Each row below holds a small network's activations on one input, seen along a few directions.
Each table varies a few parts of the input and shows all the possible inputs, shuffled.
A made-up example of a description, with smaller parts first: one of 6 places along a line, together with either a single point or one of 9 places along a line or (one of 3 separate values, together with one of 5 places around a ring).
Shared parts are said once, and a part with two or three values counts as separate values.

Other details of the inputs shift rows strongly along two fixed directions, in all tables alike. That doesn't count.

Table:
x1: [-24  26  15 -21  20 -23  -2 -13  10  18   2]
x2: [-12   6   6 -26  14 -11  -4   1   2  31  -8]
x3: [  2  15 -16  12  11   4  10 -26 -21  -8   5]
x4: [ -7   9  -4 -22  11  -6   5   6  -5  28  -9]
x5: [ -9  20  -5 -17   9 -14   1  -6 -22  29  -5]
x6: [ -9  -8  13  25   3  -5   1 -32  -6 -15  12]
x7: [-20  13   8   4  18  11  -6 -38 -17  -3   6]
x8: [ -1  -2   0  14  -1  -1   8 -33  -7 -21  13]
x9: [  7 -19  -2 -16  -3  10 -12  41  19   8 -13]
x10: [ -3   5   4 -20  11 -24 -13 -13   4  19  -1]
x11: [  5  -3  -1 -29   6   4  -8  13  18  21 -10]
x12: [-27  -5  20  -1   4 -29  -8  -9  -6  36  -5]
x13: [-17  19   1 -18  16 -19   4  -7 -20  33  -7]
x14: [-14   0  13  24   2 -13   1 -42 -19  -7  13]
x15: [ 40  -7 -30   8  -9  40   3  20  11 -46   4]
x16: [-24   9  25  21   7   0  12 -22   5 -18  13]
x17: [  2 -14   9  -5  -4 -19   6   9  14  13  -4]
x18: [  8  -9  -1  -6  -9 -28  13  22   2  18  -6]
x19: [-23  -4  21  -1  -1 -27 -17 -17  -3  37  -3]
x20: [  0   0  -2   4 -16 -19  -9   5 -13  30  -5]
x21: [ 12  -3 -14 -22   7 -10   8  22  13   9  -7]
x22: [ 12 -21   8  -6 -21  -3 -22  23  18  10  -4]
x23: [-27  17  18  28  -3   3  -4 -23 -25 -18  11]
x24: [-14  -2   8  16  10  19 -14 -18 -14 -12   5]
x25: [ 10  23  -2 -22  -4  -8  -3  16   9  -6   1]
x26: [  3   7  -5   3   6  28  -5 -12 -12 -17   6]
x27: [ 13   1 -16  18  -7   5  21 -19 -10 -21   6]
x28: [ -9   9  -7  10  21   0  18 -15 -19 -11   4]
x29: [-13  12   0  -5   5 -19  -7   1 -25  31  -6]
x30: [ 21   0 -19 -11 -17   1 -15  34  -2  23 -12]
x31: [ -9   8  -5  20   7  -8  25 -33 -23 -14   9]
x32: [  8  -6   1  -1 -21 -16 -16  12  -5  24  -4]
x33: [ -4  16  -7 -12  11 -28   5  -9 -16  24  -2]
x34: [ 17 -25 -10  15   1  55  -6  30  19 -38  -4]
x35: [-18  19  17  25  -2  -8   9 -32 -19 -23  16]
x36: [-12 -18   9  26   3  21  -1  -6   2 -13   3]
x37: [ 16   4  -2 -35  -6  29  -8  50  40  -7  -8]
x38: [  2 -10   2 -14  -2   5 -24  15  14  20  -9]
x39: [ 19 -27 -12  26 -14  38  11  41   2 -39  -2]
x40: [ -2  16   1  15  -4  36 -10  11 -11 -40   5]
x41: [ 34 -11 -19 -13 -24  20 -22  49  13   0 -10]
x42: [  4  -3  -4  27  -9   1   8 -26 -16 -15  11]
x43: [ 14  -6 -11  33 -12  14  15 -11 -10 -27   7]
x44: [ 11   4  -5 -22   0 -14 -13   1   7  13   1]
x45: [  6  -8  -1   0 -17 -16  -5  25  -8  17  -6]
x46: [ -6  -3  -7  16  11  22   4  10 -20 -14  -4]
x47: [ 24 -14 -15   2   0  58  -2  21  21 -39  -1]
x48: [ 11 -14  -4  14  -2  21  14 -13  18 -33   6]
x49: [-19  35   5   3  13  19   0 -22 -24 -21   8]
x50: [ -8  -5  12  -4 -13 -25 -24   0  -5  28  -3]
x51: [  1  -2   6 -18  -5 -29  -3 -15  13  17   0]
x52: [-10  -9   9  -2  -2 -21  -3   9  -5  29 -10]
x53: [-38  20  20  19  22  19  -5 -22 -11 -15   7]
x54: [-13  -6  16  -2   4 -29   1 -16   7  28  -1]
x55: [  5  -3  -8   8  15  26   3 -15   8 -27   3]
x56: [-33  12  28  -3   1 -22 -12  -3   5  25   1]
x57: [ 28 -17 -10 -17 -22  19 -26  47  19  -1  -7]
x58: [-16  -1   0  22  17  23   5  -5 -21 -14   0]
x59: [ 22 -19  -7 -18 -11  -4  12  28  35  -4  -5]
x60: [ 11  14   0 -23 -21 -21   4  15  18  -4   1]
x61: [ 15  -6  -4   1 -14 -23   9  15  -3  12  -1]
x62: [  8  -5  -7 -15  -8 -23  17  17   9  10  -4]
x63: [ 13   0 -13  16  -7   8  12 -25  -5 -28   9]
x64: [ -8 -11   3  28   6   2  25 -17 -11 -15   6]
x65: [  5 -16   6  23  -2  12   7 -15  10 -21   7]
x66: [ 19  11 -21 -23  -9   5  -4  18  -1  18 -10]
x67: [  5 -11   2 -20  -2 -19   4   2  26  18  -6]
x68: [-15   4   2  14  29  11   9 -33  -5 -13   4]
x69: [ -5  20  -4 -18   4 -12 -11 -16 -16  29  -3]
x70: [ 21 -20 -14  11  -4  21  29  15  14 -39   4]
x71: [ -3   9  11 -18  -3 -11   8   8  32  -3   3]
x72: [ 15  -9  -7 -24   6  -4   1  25  23   8  -5]
Description of these inputs: one of 6 places around a ring, together with either one of 2 separate values or one of 10 places around a ring.
- Changing only the place on the ring of 6 turns x52 into x4. The same change can be made to x45. Which row results? => x5
- Change only the place on the ring of 6 in x49. List by row number the other rows that result. => x23, x25, x35, x40, x60
- List by row number the other rows that have the place on the ring of 6 in common with x58. => x9, x24, x29, x30, x34, x38, x40, x41, x46, x53, x57
- Change only the choice among 2 separate values in x37. List by row number the other rows that result. => x49
- Change only the place on the ring of 10 in x15. List by row number the other rows that result. => x3, x10, x21, x28, x33, x44, x55, x68, x72

Table:
x73: [ 28  -9 -17  -4 -13  24   0  41   9 -16  -5]
x74: [ -9  -2   1  23  16  19  16 -18 -13 -22   6]
x75: [-12  16   4 -17   8 -24  -7 -16 -11  23  -1]
x76: [-15   5  15 -12  12 -26  -4 -18   0  25  -1]
x77: [ -7   6   1  24   9  24   2 -21 -18 -30  12]
x78: [-15  -5   7  27  12  24   5 -22  -9 -34  11]
x79: [-17   9   9  -4   4 -23  -5  -8 -16  30  -5]
x80: [ -7   9  -8  17  13  17  12 -16 -23 -21   4]
x81: [-14  11   9 -15  10 -25  -6 -18  -4  24   1]
x82: [-14  -3   1  26  12  21  12 -15 -16 -24   6]
x83: [ 24 -12  -5  -1 -21  28  -5  41  25 -25  -3]
x84: [-14  22   5 -17   6 -23  -3 -15  -8  23  -2]
x85: [ 25 -12 -17  -8  -8  21   5  37  16 -15  -4]
x86: [ -9  -3   1  33   6  27   1 -20 -18 -27   6]
x87: [ 21  -6   2 -48 -17 -29 -12  45  42  39 -15]
x88: [-18   8  16  -7   2 -25 -13 -12  -9  25  -1]
x89: [ 30 -17 -18  -6 -11  27  -2  34  23 -19  -4]
x90: [ 25 -24 -12  -1 -15  29  -4  39  25 -21  -5]
x91: [ -5   3  -5  28   8  27   2 -21 -21 -24   8]
x92: [ -6  -2   7   6  -6 -51   9 -19  -3  21   4]
x93: [  0  -5   5   2 -16 -45  13 -27  -8  26   3]
x94: [-16  16   9 -15   8 -24  -1 -17  -1  25   0]
x95: [ 24   3  -4 -46 -25 -24 -18  51  30  37 -13]
x96: [-11  14  -1 -13   7 -22  -7 -16 -14  29  -5]
x97: [ 29 -22 -12  -3  -9  27   0  33  27 -19  -5]
x98: [-17   1   8  27   9  24   9 -22  -5 -33   9]
- What do these inputs look like to the network? => either one of 2 separate values or (one of 4 places along a line, together with one of 6 places around a ring)
- Change only the place on the ring of 6 in x79. List by row number the other rows that result. => x73, x74, x80, x82, x85
- Start at x87 and move only the place on the line of 4, one step at a time. The first step leads to x76. Which rows follow, in order? => x97, x74
- List by row number the other inputs of the same sort as x93. => x92

Table:
x99: [ 35 -13 -15 -20 -18  -5   9  29  32   2  -4]
x100: [ -8  12   4 -13  -5 -47   9 -10  -5  39   0]
x101: [ -7  14   3 -10  -6 -42 -12  -8 -19  41  -4]
x102: [ 21  -8 -18  23   1  33  23  -1  -2 -54   9]
x103: [ 38 -25 -19  -9 -26  -2   5  37  21   7  -8]
x104: [ -9  14   0 -18   0 -47   6  -8 -13  37   0]
x105: [ 39 -18 -21 -13 -29   5  -9  42  15   3  -7]
x106: [-23  24   4 -31  17  -5 -18   1 -22  52 -15]
x107: [ 14   4  -1 -40   6  16 -23  36  31   5  -6]
x108: [-30  25   8 -26  19 -16 -20   2  -6  42 -10]
x109: [ 15   2  -1 -30   5  18 -28  49  21   6  -9]
x110: [-28  16  19  26  10   2   4 -49 -18 -15  11]
x111: [-24  33   8 -37  18  -9 -15  -1 -14  45 -14]
x112: [-17  15  -3  19  19  -3  14 -53 -32 -16  11]
x113: [ 10   7   1 -36   3  16 -23  47  25   5  -6]
x114: [-26  23   7 -31  24 -16 -22  -9   1  43 -10]
x115: [ 12  -7  -8  34 -11  46  10   6  -3 -62  13]
x116: [ 24 -19   1 -18 -21   3  -5  30  42  -5  -3]
x117: [-17  -7  19  -6  -7 -39 -11 -15  -1  45  -3]
x118: [ 12   7   1 -39   5  15 -23  40  28   3  -8]
x119: [ 24 -23   2  -4 -27   2 -10  44  29  -1  -6]
x120: [-31  -6  19  39  17  -6   8 -41 -26 -13  10]
x121: [ 18  -4 -21  28  -6  39  18   6 -12 -58  10]
x122: [ 38 -17 -20 -13 -21  -5   1  46  13   1  -8]
x123: [ 28 -15  -9 -12 -24  -5  12  42  31   0  -5]
x124: [-26  11  11  39  10   2   1 -43 -38 -14  10]
x125: [-26  11  16  25  11   4   3 -54 -14 -14  13]
x126: [-27  20   7 -22  20 -16 -25   3 -10  45 -13]
x127: [-18  19  -1  21  18  -4  15 -48 -35 -17  10]
x128: [-22   8   9  28  16  -6  26 -50 -15 -13  11]
x129: [ 32 -22 -10  -5 -23  -5   6  42  26   3  -8]
x130: [ 34 -10 -13 -18 -20  -5  10  34  29   0  -6]
x131: [ 36 -13 -20 -26 -15  -6   5  32  25   0  -5]
x132: [-27  26   9 -29  22 -17 -21  -4  -2  41 -12]
x133: [ 23 -25  -2 -19 -14  -3  -2  31  39  -5  -4]
x134: [ 10  10 -10 -32   1  26 -19  49   3  17 -18]
x135: [-28  -5  15  39  18  -8  17 -44 -25 -11  10]
x136: [ 13 -22  -5  43 -13  51   4  -2  -1 -53   9]
x137: [ 17 -27 -13  41  -6  39  24  -4   1 -47   8]
x138: [-20  22   3  24  14  -1  10 -50 -31 -16  12]
x139: [ 11 -33  -7  40  -2  37  20  -3   3 -48   8]
x140: [ 15  -5  -8  27  -7  44   8   0   3 -59   9]
x141: [-30 -13  15  38  16  -2   9 -48 -26 -11  11]
x142: [-10  13   9 -22  -3 -37 -11 -18   1  34  -1]
x143: [ -6  17   2 -23  -1 -40  -8 -20  -4  37  -1]
x144: [ 12 -15  -1  43 -12  47   2   6  -1 -55   9]
x145: [-27   2  15  26  20  -9  22 -48 -13 -14  10]
x146: [-30   9  22  27  13  -3   9 -49 -12 -14  12]
x147: [-22   0  20 -13   0 -45  -2  -7   2  33  -1]
x148: [-13  -2  13 -19   6 -45   5 -19  12  36  -2]
x149: [ 33  -4 -17 -18 -29   1  -4  46  19  -5  -3]
x150: [ 40 -20 -25 -16 -25   2  -5  42  10   3  -9]
x151: [  7 -20   1  27   2  33  15   0  12 -56   8]
x152: [ 11  -5 -11 -28   0  17 -24  45  18  20 -17]
x153: [  5 -15   3  36 -10  42  13   4   9 -57  13]
x154: [-27  32   7 -34  16  -8 -15   4 -19  46 -12]
x155: [-18   7   3  41  13  -5  20 -46 -35 -10  11]
x156: [-22  17  14 -30  25 -16 -28  -5  -7  43  -5]
x157: [-19  14  19 -12 -10 -37 -11  -9  -1  36   0]
x158: [-17   1  -5  36  17  -1  18 -52 -42 -11  12]
x159: [-10   2   8 -10  -9 -36 -15 -13 -13  43  -4]
x160: [ 30 -18 -10 -18 -17  -4  10  29  38   1  -5]
x161: [-23  30   6 -39  19  -7 -16  -4 -12  47 -12]
x162: [  7 -20  -3  33  -2  32  25   4   9 -54  11]
x163: [ 22 -11 -21  36  -5  41  12   7 -18 -55   6]
- Changing only one part turns x120 into x133. The same change can be made to x155. Which row results? => x99
- Changing only one part turns x101 into x143. The same change can be made to x129. Which row results? => x160
- What do these inputs look like to the network? => one of 5 places along a line, together with either one of 3 separate values or one of 10 places around a ring
- List by row number the other rows that have the place on the line of 5 in common with x140. => x102, x110, x111, x118, x127, x128, x130, x132, x138, x145, x146, x151
- Change only the place on the ring of 10 in x150. List by row number the other rows that result. => x103, x105, x117, x136, x137, x139, x141, x158, x159
- Change only the place on the ring of 10 in x153. List by row number the other rows that result. => x100, x104, x115, x121, x123, x147, x149, x157, x162
- Change only the choice among 3 separate values in x152. List by row number the other rows that result. => x106, x156
